A small network was trained on invented records. Each row is its activation on one of them, seen along a few directions.
After each row come some of the record's fields: Tokis, Taba, Kefis, Vosuf, Gutun, Lolu.
A field that a record lacks is left out.
The largest differences between rows may come from other fields.
In the rows, zero is written as 500.
Random noise pushes rows far along 13 fixed directions. That doesn't count. These rows show it; they differ only by the noise:
[403 403 576 376 557 562 478 452 557 327 364 694 405 452 402 529 684 606
 434 445 571 647 394 451 452 562 438 565]
[640 373 607 646 546 417 440 400 504 440 505 650 646 537 341 537 632 577
 382 453 408 538 542 526 454 583 536 668]
[570 611 540 593 395 483 677 527 625 535 369 573 549 615 469 615 521 599
 422 478 419 542 395 491 536 630 371 473]
[733 498 499 611 529 449 476 419 454 560 576 471 541 569 470 560 336 455
 342 453 460 552 416 636 484 489 430 385]
[500 433 579 655 467 522 602 450 561 628 575 538 616 525 394 575 567 506
 565 481 477 505 462 470 490 577 559 528]
[216 643 286 495 597 469 383 529 443 686 509 625 367 459 334 454 328 543
 678 553 620 513 414 447 479 544 499 407]
[400 367 588 571 471 477 452 512 487 442 734 495 339 490 373 498 402 347
 415 533 585 513 582 442 487 503 611 437]
[697 352 591 456 592 516 651 522 385 470 618 499 605 540 475 563 541 489
 435 511 521 662 509 517 534 532 519 485]
[529 418 637 647 568 588 490 434 721 491 522 448 553 577 603 566 674 497
 442 296 385 407 537 476 550 502 575 518]
[406 328 578 628 628 556 279 478 675 534 440 354 566 380 563 322 482 587
 484 154 526 432 323 543 452 472 524 455]
[562 466 555 438 478 567 705 497 327 552 316 415 798 470 503 499 598 758
 693 555 583 553 261 434 395 674 641 582]
[557 515 601 553 431 590 689 481 629 559 435 427 528 578 587 631 559 526
 484 413 486 536 313 487 520 567 440 371]
[402 395 545 376 431 638 501 518 454 459 536 310 517 374 570 393 412 467
 577 489 647 475 429 474 472 403 634 456]
[540 488 538 499 358 477 354 380 407 440 473 461 599 469 396 476 384 534
 513 554 517 426 464 542 405 472 682 614]
[472 406 598 429 565 600 557 577 490 331 675 460 426 543 472 493 450 459
 429 513 529 491 696 418 547 536 737 563]

[460 462 466 649 569 583 629 443 514 406 568 619 367 433 416 397 542 482
 264 575 560 509 546 445 351 642 456 504] : Tokis=j2, Taba=v2, Kefis=g1, Vosuf=m2, Gutun=c2, Lolu=l2
[644 510 449 506 605 552 735 563 445 515 690 619 481 605 446 601 448 416
 384 625 488 626 641 507 578 524 470 427] : Tokis=j2, Taba=v2, Kefis=g2, Vosuf=m2, Gutun=c3, Lolu=l2
[374 472 424 425 587 549 492 583 472 471 495 404 353 475 712 474 544 424
 482 495 622 525 440 435 540 369 391 245] : Tokis=j1, Taba=v2, Kefis=g1, Vosuf=m2, Gutun=c3, Lolu=l2
[501 681 387 503 481 513 449 502 517 489 311 478 603 467 477 324 347 689
 478 460 471 408 451 525 440 592 557 615] : Tokis=j2, Taba=v4, Gutun=c2, Lolu=l2
[581 648 386 832 414 361 411 233 512 800 445 593 526 611 521 754 604 422
 520 566 390 410 291 584 422 439 271 300] : Tokis=j1, Taba=v2, Kefis=g1, Vosuf=m1, Gutun=c3, Lolu=l1
[454 376 653 705 550 467 508 539 698 640 761 500 492 565 399 548 536 369
 552 353 409 451 677 468 615 552 589 534] : Tokis=j2, Taba=v2, Kefis=g1, Vosuf=m2, Gutun=c4, Lolu=l1
[447 586 451 476 398 554 417 432 614 581 482 464 484 521 585 582 466 409
 592 472 481 426 470 556 559 310 454 416] : Tokis=j1, Taba=v2, Kefis=g1, Vosuf=m2, Gutun=c3, Lolu=l1
[705 641 461 284 309 606 556 560 582 296 356 432 674 527 670 470 437 515
 379 521 289 442 698 591 655 289 528 695] : Tokis=j1, Taba=v2, Kefis=g1, Vosuf=m4, Gutun=c1, Lolu=l2
[420 483 463 585 644 432 311 436 597 629 600 609 473 545 427 556 577 428
 580 371 426 518 562 503 585 436 501 483] : Tokis=j1, Taba=v4, Gutun=c2, Lolu=l2
[466 543 357 548 583 402 363 437 403 625 464 634 522 452 376 497 509 530
 576 530 423 548 443 524 463 516 483 546] : Tokis=j1, Taba=v2, Kefis=g2, Vosuf=m4, Gutun=c4, Lolu=l2
[365 413 491 411 450 638 505 514 490 503 575 482 585 390 443 433 472 466
 662 553 556 475 575 469 512 390 685 598] : Tokis=j1, Taba=v2, Kefis=g2, Vosuf=m2, Gutun=c1, Lolu=l2
[545 326 481 550 625 549 305 354 409 499 503 449 605 367 594 420 617 489
 492 455 512 412 484 572 404 342 525 540] : Tokis=j2, Taba=v2, Kefis=g2, Vosuf=m1, Gutun=c3, Lolu=l1
[674 548 370 388 691 437 433 541 391 598 561 453 556 560 666 492 470 421
 531 484 497 545 603 602 648 314 367 369] : Tokis=j2, Taba=v2, Kefis=g2, Vosuf=m3, Gutun=c1, Lolu=l1
[608 488 420 359 670 493 532 427 292 427 535 607 460 514 502 525 607 486
 440 613 591 664 493 481 459 505 484 451] : Tokis=j2, Taba=v4, Gutun=c1, Lolu=l2
[374 537 524 505 472 317 412 687 592 431 173 549 558 517 568 439 706 717
 539 396 399 482 459 393 579 586 369 589] : Tokis=j1, Taba=v2, Kefis=g2, Vosuf=m1, Gutun=c2, Lolu=l1
[532 709 525 447 462 538 498 587 705 371 450 512 414 710 468 597 274 565
 409 390 358 477 563 513 613 580 652 520] : Tokis=j1, Taba=v2, Kefis=g1, Vosuf=m2, Gutun=c1, Lolu=l2
[483 510 540 418 456 568 481 452 540 546 651 540 396 501 328 552 264 416
 560 504 595 533 506 597 500 481 541 494] : Tokis=j2, Taba=v4, Kefis=g1, Vosuf=m3
[412 451 714 635 265 415 550 535 671 437 486 486 377 531 429 560 580 446
 439 474 438 452 485 405 494 641 527 534] : Tokis=j2, Taba=v2, Kefis=g2, Vosuf=m1, Gutun=c4, Lolu=l1
[427 397 524 589 428 321 327 534 491 546 486 542 753 430 384 340 584 546
 647 497 507 456 594 455 520 433 591 658] : Tokis=j2, Taba=v2, Kefis=g2, Vosuf=m3, Gutun=c3, Lolu=l2
[507 591 436 678 376 433 451 397 557 491 364 569 581 510 595 496 725 506
 412 582 374 312 629 480 479 428 353 607] : Tokis=j1, Taba=v4, Gutun=c2, Lolu=l1
[391 487 517 554 617 411 530 614 373 593 599 337 363 541 588 514 485 485
 600 517 579 468 433 367 479 650 604 332] : Tokis=j2, Taba=v4, Kefis=g1, Vosuf=m4
[317 432 628 631 226 210 422 678 542 417 291 484 537 436 446 368 598 614
 495 514 545 449 444 379 474 592 339 557] : Tokis=j1, Taba=v4, Kefis=g1, Vosuf=m2
[688 487 531 290 482 378 319 419 270 407 417 299 533 566 791 625 643 421
 580 555 480 485 462 541 536 289 530 413] : Tokis=j1, Taba=v4, Kefis=g2, Vosuf=m1
[461 487 418 471 539 623 558 515 449 449 357 411 431 331 623 346 465 579
 386 489 562 486 328 517 369 532 387 442] : Tokis=j2, Taba=v2, Kefis=g2, Vosuf=m4, Gutun=c2, Lolu=l1
[738 571 489 444 596 537 625 517 414 522 631 393 512 661 587 615 350 432
 450 519 461 566 523 555 579 504 599 359] : Tokis=j2, Taba=v2, Kefis=g2, Vosuf=m2, Gutun=c1, Lolu=l2
[668 563 439 544 621 599 496 327 493 457 419 627 452 484 400 514 354 632
 284 450 512 538 353 687 323 606 336 527] : Tokis=j1, Taba=v3
[390 520 375 426 699 706 466 413 543 347 375 712 371 371 403 356 495 652
 375 474 596 514 489 549 335 574 426 619] : Tokis=j1, Taba=v2, Kefis=g2, Vosuf=m3, Gutun=c2, Lolu=l1
[678 568 359 318 391 571 561 514 441 654 481 457 684 346 470 379 176 490
 540 514 562 600 416 761 544 293 238 502] : Tokis=j2, Taba=v3
[406 570 434 615 512 606 540 570 586 434 488 346 435 473 686 347 442 510
 360 475 488 286 626 448 483 497 493 470] : Tokis=j1, Taba=v4, Gutun=c2, Lolu=l1
[306 562 361 459 556 585 359 472 510 538 621 655 425 466 280 481 282 487
 591 546 548 475 600 517 497 440 644 574] : Tokis=j1, Taba=v4, Gutun=c3, Lolu=l2
[488 365 608 368 414 608 549 671 522 243 463 356 509 397 550 309 334 557
 336 451 603 509 519 496 504 465 561 528] : Tokis=j2, Taba=v2, Kefis=g1, Vosuf=m2, Gutun=c3, Lolu=l2
[495 413 561 548 488 482 337 376 553 391 471 563 440 441 440 475 550 489
 383 437 485 492 458 537 410 480 499 557] : Tokis=j2, Taba=v2, Kefis=g1, Vosuf=m1, Gutun=c1, Lolu=l1
[609 494 574 233 508 519 258 318 466 579 563 541 509 561 315 731 333 442
 762 394 464 647 345 671 547 393 737 553] : Tokis=j2, Taba=v2, Kefis=g2, Vosuf=m1, Gutun=c2, Lolu=l1

Which values does each new row have?
[507 309 621 561 735 439 334 396 475 599 523 506 599 501 494 555 739 576
 655 320 519 517 415 497 468 545 554 538] : Tokis=j2, Taba=v3
[624 500 512 415 333 339 437 473 417 459 437 572 498 517 413 584 406 459
 415 555 554 686 335 600 505 405 289 387] : Tokis=j1, Taba=v4, Gutun=c3, Lolu=l1
[464 423 560 499 229 496 528 644 575 601 480 307 715 418 564 443 379 455
 640 462 481 462 442 529 618 308 497 466] : Tokis=j1, Taba=v2, Kefis=g2, Vosuf=m1, Gutun=c3, Lolu=l2
[572 468 593 703 378 382 424 366 510 395 464 602 612 555 426 548 716 527
 394 577 358 359 670 461 433 549 564 734] : Tokis=j1, Taba=v4, Gutun=c2, Lolu=l1
[356 382 511 482 486 565 553 519 527 619 563 546 534 380 364 460 491 484
 638 463 608 612 394 485 492 493 474 484] : Tokis=j1, Taba=v4, Gutun=c2, Lolu=l2
[489 698 329 442 458 640 350 314 590 649 299 429 651 410 689 452 585 533
 687 446 337 274 489 588 505 309 539 646] : Tokis=j2, Taba=v2, Kefis=g2, Vosuf=m4, Gutun=c4, Lolu=l1
[584 362 781 431 363 393 488 511 617 636 642 501 581 603 263 733 420 432
 736 337 471 693 355 569 612 547 635 526] : Tokis=j2, Taba=v4, Kefis=g1, Vosuf=m1
[542 447 575 588 362 330 558 509 404 495 525 648 646 540 261 561 531 562
 523 641 508 585 515 459 459 611 526 624] : Tokis=j1, Taba=v4, Gutun=c3, Lolu=l1
[621 582 454 451 623 352 470 609 324 405 607 395 434 655 618 501 429 454
 411 568 478 494 685 447 582 522 585 421] : Tokis=j1, Taba=v4, Gutun=c2, Lolu=l1
[368 543 456 454 483 605 589 645 597 577 389 347 549 419 711 374 527 556
 622 447 538 368 513 465 569 437 409 475] : Tokis=j2, Taba=v4, Kefis=g2, Vosuf=m2
[360 490 331 334 796 704 215 431 478 399 370 515 468 354 539 315 375 679
 508 332 605 462 406 580 404 398 579 536] : Tokis=j1, Taba=v4, Gutun=c3, Lolu=l2
[619 596 344 462 542 335 335 598 454 531 326 493 669 489 654 379 522 563
 476 470 360 452 602 580 635 327 316 545] : Tokis=j2, Taba=v2, Kefis=g2, Vosuf=m1, Gutun=c1, Lolu=l1
[457 511 512 432 446 425 554 550 428 367 383 497 434 518 635 508 724 507
 440 602 540 519 526 375 517 502 392 459] : Tokis=j1, Taba=v4, Gutun=c2, Lolu=l1
[679 370 601 377 837 575 572 547 435 315 607 561 383 599 481 595 513 564
 348 397 491 670 547 535 491 661 584 523] : Tokis=j1, Taba=v4, Kefis=g2, Vosuf=m1
[459 378 633 463 190 495 274 277 583 557 501 419 575 373 424 530 464 360
 644 431 596 498 271 605 426 266 543 480] : Tokis=j2, Taba=v4, Gutun=c3, Lolu=l1
[554 599 544 654 520 619 593 403 618 597 513 329 449 632 611 621 418 497
 469 373 470 421 307 500 446 620 611 308] : Tokis=j1, Taba=v4, Gutun=c2, Lolu=l2
